Look-ups in named tables: a row name and a column name give one cell, copied from the table.

Table Lobu
columns: Tov, Babez, Gat
Togit: [4.2, 3.1, -2.0]
Kad: [0.4, -0.9, 4.9]
Kon: [4.0, 0.2, 2.0]
Bididul: [4.2, -0.2, 7.9]
Reta: [-1.2, 7.0, 7.9]
Gepuso: [-2.2, -2.2, -1.4]
Met: [0.5, -8.1, 1.3]
Leledog: [2.3, 0.5, 5.4]
Gutika: [-1.5, 0.1, -2.2]

Tov of Gutika is -1.5
Gat of Togit is -2.0
Gat of Kon is 2.0
Tov of Gepuso is -2.2
Tov of Leledog is 2.3
Babez of Gepuso is -2.2
Gat of Bididul is 7.9
Babez of Met is -8.1
Which row has the largest Babez? Reta

Sadifef:
	Ruz	Ges	Nif	Modak	Bekul	Fisufo
Lofu	49	66	86	26	63	49
Silinu	57	61	64	38	70	22
Nub	37	69	31	55	79	62
Pupif	58	65	40	42	79	63

Modak of Pupif = 42
Ruz of Pupif = 58
Modak of Lofu = 26
Ruz of Silinu = 57
Nif of Pupif = 40
Ruz of Nub = 37
Nif of Nub = 31
Ges of Nub = 69
Bekul of Silinu = 70
Fisufo of Lofu = 49

Table Ratu
cols = Dek, Vis, Geguvu
Sof: [36, 60, 90]
Pes: [59, 106, 76]
Ded: [63, 54, 80]
Pep: [58, 68, 63]
Rol: [81, 199, 65]
Pidig: [24, 54, 86]
Lusodi: [24, 44, 111]

Rol, Dek -> 81
Pes, Geguvu -> 76
Pidig, Vis -> 54
Pep, Dek -> 58
Pep, Vis -> 68
Pep, Geguvu -> 63
Pes, Vis -> 106
Rol, Vis -> 199
Lusodi, Dek -> 24
Pidig, Dek -> 24
Pes, Dek -> 59
Ded, Dek -> 63
Sof, Dek -> 36
Lusodi, Vis -> 44
Row with the largest Vis: Rol

Zed.csv
,Zaru,Telu,Dodade,Tuv,Vegide,Zasif,Mamefe,Taz,Numegem,Bor
Sogi,726,497,697,503,336,533,423,407,439,507
Ture,316,81,396,338,467,383,354,628,177,426
Gor,464,500,526,337,556,765,476,597,319,484
Bez,462,270,584,567,430,450,280,588,691,359
Vugeki,334,583,393,488,332,490,446,484,554,456
Tas,506,509,473,337,509,485,560,584,535,463

Zasif of Sogi is 533
Vegide of Gor is 556
Dodade of Vugeki is 393
Zasif of Gor is 765
Tuv of Vugeki is 488
Bor of Tas is 463
Telu of Gor is 500
Bor of Ture is 426
Numegem of Tas is 535
Taz of Gor is 597
Numegem of Ture is 177

Mupu =
fields: Nol, Zamage, Gefe, Pufepi, Bagup
Rutoda: [215, 199, 60, 117, 144]
Vokalib: [120, 65, 132, 157, 237]
Nebis: [52, 125, 138, 224, 184]
Lom: [184, 225, 79, 90, 140]
Ril: [159, 240, 118, 66, 136]
Sidu: [140, 225, 177, 55, 120]
Kevafa: [138, 184, 226, 79, 88]
Tipe: [118, 140, 220, 188, 57]
Ninago: [137, 153, 238, 128, 63]
Dudatu: [205, 207, 62, 108, 138]
Bisubus: [70, 95, 142, 190, 224]
Ter: [241, 114, 67, 138, 159]
Mas: [140, 164, 239, 112, 70]

Zamage of Bisubus is 95
Zamage of Ril is 240
Nol of Ninago is 137
Gefe of Bisubus is 142
Pufepi of Tipe is 188
Zamage of Lom is 225
Pufepi of Nebis is 224
Zamage of Mas is 164
Gefe of Tipe is 220
Bagup of Ninago is 63
Nol of Tipe is 118
Pufepi of Lom is 90
Pufepi of Bisubus is 190
Zamage of Kevafa is 184
Nol of Ril is 159
Nol of Dudatu is 205
Zamage of Tipe is 140
Pufepi of Vokalib is 157
Bagup of Mas is 70
Row with the largest Bagup: Vokalib

Komuru.tsv
	Rikeg	Bul
Zet	140	128
Rak	106	47
Guzamiv	163	74
Laz	243	125
Vuz	122	115
Sevug	44	66
Vuk	191	102
Zim	142	93

Rak, Rikeg => 106
Vuz, Bul => 115
Zet, Bul => 128
Vuz, Rikeg => 122
Vuk, Bul => 102
Zet, Rikeg => 140
Laz, Rikeg => 243
Sevug, Rikeg => 44
Rak, Bul => 47
Zim, Bul => 93
Sevug, Bul => 66
Vuk, Rikeg => 191
Laz, Bul => 125
Guzamiv, Bul => 74
Zim, Rikeg => 142
Guzamiv, Rikeg => 163
Which row has the largest Rikeg? Laz

Malo =
,Vuv,Muf
Famipi,0.58,0.83
Bibin,0.72,0.55
Som,0.18,0.52
Bizofa,0.56,0.69
Biz,0.63,0.63
Nogumas,0.52,0.47
Tofama,0.78,0.40
Soka,0.60,0.65
Mazoz,0.47,0.73

Vuv of Bibin: 0.72
Vuv of Tofama: 0.78
Muf of Famipi: 0.83
Muf of Biz: 0.63
Muf of Bizofa: 0.69
Vuv of Som: 0.18
Vuv of Famipi: 0.58
Muf of Mazoz: 0.73
Which row has the largest Muf? Famipi

Faf =
|  | Komuta | Lakal | Noz |
|---|---|---|---|
| Vek | 2743 | 4784 | 1225 |
| Depev | 4515 | 3173 | 7937 |
| Mopi | 6788 | 4372 | 7033 |
| Fabibo | 9035 | 2917 | 5429 |
| Nonuli | 7955 | 3941 | 7167 |
| Reg | 2807 | 3620 | 8373 |
| Ruzana | 6174 | 5098 | 2200 |

What is the Komuta of Nonuli in Faf?
7955
What is the Lakal of Nonuli in Faf?
3941
What is the Noz of Ruzana in Faf?
2200
What is the Noz of Nonuli in Faf?
7167
What is the Noz of Reg in Faf?
8373
What is the Lakal of Fabibo in Faf?
2917
What is the Lakal of Depev in Faf?
3173
What is the Lakal of Reg in Faf?
3620
What is the Noz of Depev in Faf?
7937

